Each row below holds a small network's activations on one input, seen along a few directions.
In each table, some parts of the input vary, and every possible input appears once, in random order.
Descriptions start from the smaller parts, as in this example, which fits no table here: ring(8) and (point or (values(2) and line(4)) or ring(9)).
Shared parts are said once, and a part with two or three values counts as separate values.

Other details of the inputs vary at random and push rows far along two fixed directions, the same in every table; ignore that.

A family of inputs:
x1: [ 18 -43 -37 -83 -32  40  23 -89 -27 -10  -3  13]
x2: [ -9  34 -20  20  17 -43 -65 -44 -12 -35 -52 -67]
x3: [  3  82 -15  32   7 -13 -59 -61   3 -42 -37 -18]
x4: [-15  48 -40  31   0 -18 -73 -62   5 -24 -52 -26]
x5: [-35  58 -10  23 -21 -38 -79 -47   6 -52 -21  -3]
x6: [ 11 -40   2   5  -8  65  59  55  -2  84  32  23]
x7: [-28  69  -1  33 -29 -34 -67 -49  -2 -54 -16 -20]
x8: [-31  59  -6  29 -26 -38 -71 -49   8 -57 -21  -9]
x9: [-31  36 -22 107  40  -4 -48  82  45  71 -18   3]
x10: [ 41 -41  -2 -94  -7  13  37 -67 -31 -47   0   4]
x11: [ 31 -48  22 -15  26  26  71  76  13  46  34  24]
x12: [ -2  48  -9  13  34 -46 -58 -45  11 -57 -48 -34]
x13: [ 22 -43 -35 -78 -35  42  23 -87 -33 -13  -4  14]
x14: [-24  47 -12 116  32   1 -35  80  36  70 -14 -13]
x15: [-14  52 -34  35  -3 -12 -70 -63  -1 -24 -52 -32]
x16: [  5  -1  -5 -86 -56  17  51 -85 -49 -10  -8  35]
x17: [ 34 -39  27 -12  23  30  75  76   2  49  39  13]
x18: [ 28 -61 -12 -91 -18  14  28 -73 -42 -21  -5 -24]
x19: [ -2 -50  50 -10 -15  15  66  87  -6  38  57  11]
x20: [ 15 -73   2 -13  17  25  61  75   5  67  24   5]
x21: [ 25 -65 -21 -92 -16  13  27 -68 -39 -27  -9 -15]
x22: [ -7  42  24 102  64 -30 -23  95  43  36 -11 -16]
x23: [-28  37   8  20  -6 -66 -65 -33  -3 -70 -23 -40]
x24: [ 27 -50  17 -21  31  26  63  78  11  51  34  30]
x25: [ 30 -37  35 -11  20  36  74  75   0  50  36  13]
x26: [  2  77 -14  33   7 -11 -60 -61   7 -44 -43 -12]
x27: [-48  47  13 110  15 -24 -37  91  53  35  12  19]
x28: [ 16 -43 -38 -85 -30  40  21 -87 -31 -11  -1  14]
x29: [-18  60  -3 109  52  -3 -31  81  54  46  -7  22]
x30: [-30  62   2  34 -26 -36 -70 -54   3 -53 -17 -13]
x31: [-12  25 -26  22  21 -46 -67 -46  -6 -37 -54 -58]
x32: [-26  39  16  21  -6 -65 -65 -36  -4 -67 -23 -42]
x33: [ -6 -63  33 -16  -4   5  63  85  11  35  54  25]
x34: [ 44 -33   6 -93 -12  18  41 -67 -35 -45   0  -5]
x35: [ 10 -24   6 -79 -67  26  28 -73 -34 -44  26  22]
x36: [ 17 -68   8  -9  14  32  64  74  -2  67  23  -1]
x37: [-39  27  30  98  29 -53 -33 112  43  21   6 -14]
x38: [-31  59  -6  34 -25 -37 -69 -51   3 -57 -18 -10]
x39: [ 14 -41  19 -94 -47  -5  33 -55 -44 -54  27 -13]
x40: [ -5  70 -23  27  15 -17 -63 -63  17 -43 -42  -4]
x41: [-40  24  28 102  31 -51 -32 111  40  18   6 -10]
x42: [ -5 -41  20   3 -26  36  59  69  11  45  59  56]
x43: [-31  13  -8  97  62 -33 -37  98  39  53 -22 -28]
x44: [-16  23 -30  10  25 -47 -77 -42  -3 -33 -56 -51]
x45: [-38  57 -11  27 -18 -39 -73 -50   7 -57 -19  -5]
x46: [ 13 -48  -4   6  -2  57  57  51   5  83  33  30]
x47: [ 26 -15  21   3   1  65  70  57   6  64  41  43]
x48: [-10  64  10 116  45  -1 -28  77  49  50  -5  14]
x49: [  1 -56  42 -10 -12  11  66  88   1  34  54  17]
x50: [-29  13  -7  98  60 -32 -35  96  43  54 -24 -29]
x51: [   7  -53   10 -103  -39   -9   21  -53  -36  -53   22    3]
x52: [   4  -53    9 -100  -37  -10   27  -55  -35  -57   24    2]
x53: [  0  72 -20  29  10 -18 -63 -61  14 -44 -42  -7]
x54: [ 14 -62  16  -9  11  36  64  74  -9  71  26  -6]
x55: [ 42 -38  -1 -93  -8  13  39 -69 -33 -45   4  -2]
x56: [ 12 -51 -12   6  -2  56  58  54   6  80  33  33]
x57: [ 39 -16 -15 -79 -28  42  34 -87 -27 -31   9  28]
x58: [ 24 -28   3  -8  11  55  58  59  18  64  39  59]
x59: [ 38 -18 -16 -80 -26  42  33 -85 -24 -34   6  34]
x60: [ -5 -28  36   3 -34  44  62  68   0  51  62  41]
x61: [  35  -40   -5 -100   -1   11   35  -67  -29  -45    3    4]
x62: [-30  64   3  12   1 -70 -40 -42 -20 -36 -62 -31]
Description of these inputs: values(2) and (point or (values(3) and line(10))).
Changing only the values(2) part turns x30 into x32. The same change can be made to x57. Which row results? -> x55
Changing only the values(2) part turns x60 into x19. The same change can be made to x47. Which row results? -> x25
Which other rows does x40 become when the values(3) part takes its other values? List them by row number. -> x1, x27
Which other rows does x14 become when the values(3) part takes its other values? List them by row number. -> x3, x7

A family of inputs:
x63: [-14  22   5 -26 -44   7 -17 -58 -23 -17  -8 -13]
x64: [-15  81  13  47  21 -57 -42   2  13 -41 -49 -27]
x65: [-17   5  18  86  28  15  19 113  51  64  48  55]
x66: [ 24 -49   9 -91  -6  11  64 -29  -9 -22  21  37]
x67: [ -7  73   2  38 -17 -28 -52 -46  -6 -46 -18  -7]
x68: [-12 -15 -20 -24 -21  14 -13 -10  -2   1  20  27]
x69: [-26  23 -17  12  28 -47 -49  10   9 -13 -26  -6]
x70: [ -5  29  13  38  13 -12 -43   1  -5  -1 -14 -51]
x71: [  5  -6 -20 -17   7  -6 -51 -31   6 -34 -12 -28]
x72: [-34  18 -18  54 -21 -23 -40 -10   7   2 -17 -10]
x73: [ 11 -87   0 -72 -26  15  85   3 -28  27  19  21]
x74: [ 21   4 -17  50  46  59  50  79  35 110 -12  35]
x75: [ -9   1 -20  22  -2 -19 -46 -39  -4 -37 -34 -51]
x76: [ 56 -38  17 -73 -24  36  49 -44 -37 -32  28  -1]
x77: [ 38 -46  -1 -74  -3  32  31 -54 -12 -45  30   8]
x78: [-14 -15  36  31  23   2  55 113   6  85  22  11]
Describe the family of inputs behind these rows. -> point or (values(3) and ring(5))
Which other rows does x78 become when the ring(5) part takes its other values? List them by row number. -> x64, x66, x69, x73

A family of inputs:
x79: [-12  32  13  20 -13  -4 -40 -28   3 -31   0 -13]
x80: [ 24   3  10 -58 -10  -5   1 -53 -20 -58   8 -10]
x81: [ -4  28   9 -16   5 -34 -20 -20  -2 -43 -20   0]
x82: [ 17  30  -8  16  -3  -5  -9 -46  -8 -30 -21 -21]
x83: [ -7  -3   9  75  33  -7 -16  57  34  18   1 -16]
x84: [ -1 -52   4 -52 -19  37  66  12 -22  56  30  28]
x85: [-14  -3 -16   3   8 -33 -17 -39   4 -29 -24  -9]
x86: [-13  -5  -8  82   1   5  10  82  28  53  11  11]
x87: [ -4 -13 -21 -34 -14 -11 -28 -27 -18 -19 -11 -23]
x88: [ 4 -6 11 -6  3 20 42 43 -9 54  2 17]
x89: [-17  14 -17  13 -10 -20 -13 -53  -3 -20 -26  -3]
x90: [  3  17  -8   9  16 -34 -14 -25   3 -34 -40 -11]
x91: [ 35 -34 -30 -85   5  42  11 -57  -2 -18  13  39]
x92: [ 0 26 17 66 29 15 12 89 15 70 10 -8]
x93: [ -9  26   1  13  28 -28 -22  19   2   7 -33 -16]
x94: [-26  13 -11  -4  15 -33 -37 -22  -4  -9 -26 -21]
x95: [ -3  57  17  48   8 -13 -25  17  11  -9   0  -9]
x96: [  9  20 -26  10  19  35 -16  -1  26  21   2  37]
x97: [  9 -50   8 -43 -46  39  57  27 -13  24  53  39]
x98: [-32  32   7  28  -5 -23 -21   1  10  -2  -1  11]
x99: [-22   4  -3  63   4   9  -5  91  16  71  11   1]
x100: [  4 -52  10 -23 -17  17  40  61   5  23  50  29]
x101: [ -2   7   0 -15 -14  15 -25 -45 -19  -9 -10 -27]
x102: [ 10 -30  18 -46 -14  14   8 -22  -8 -30  28   1]
x103: [ 17  17  -6  17  19 -20 -16 -24   3 -36 -21 -28]
x104: [ 22   1  -3 -51   4  -1  -6 -46 -27 -28 -11 -31]
x105: [ 15 -63  17 -37   4  42  44  39  -7  42  37   1]
x106: [-18  56  16  45   7 -25 -21  25  13  -1 -17   9]
x107: [ -4 -53  19 -42  -5  12  57  37   2  24  46  39]
x108: [ -1  34  -8  25   0 -21 -10 -31  -1 -19 -40  -4]
x109: [ 25 -67 -23 -76 -38  14  34 -54 -26 -33  12   5]
x110: [ -6  17   0  56   3   1 -23  -6  15  -3 -12 -18]
Changing only one part turns x105 into x101. The same change can be made to x80. Which row results? -> x95
Describe the family of inputs behind these rows. -> values(2) and (point or (values(3) and ring(5)))
Which other rows does x82 become when the values(2) part takes its other values? List them by row number. -> x103
Which other rows does x86 become when the values(2) part takes its other values? List them by row number. -> x109
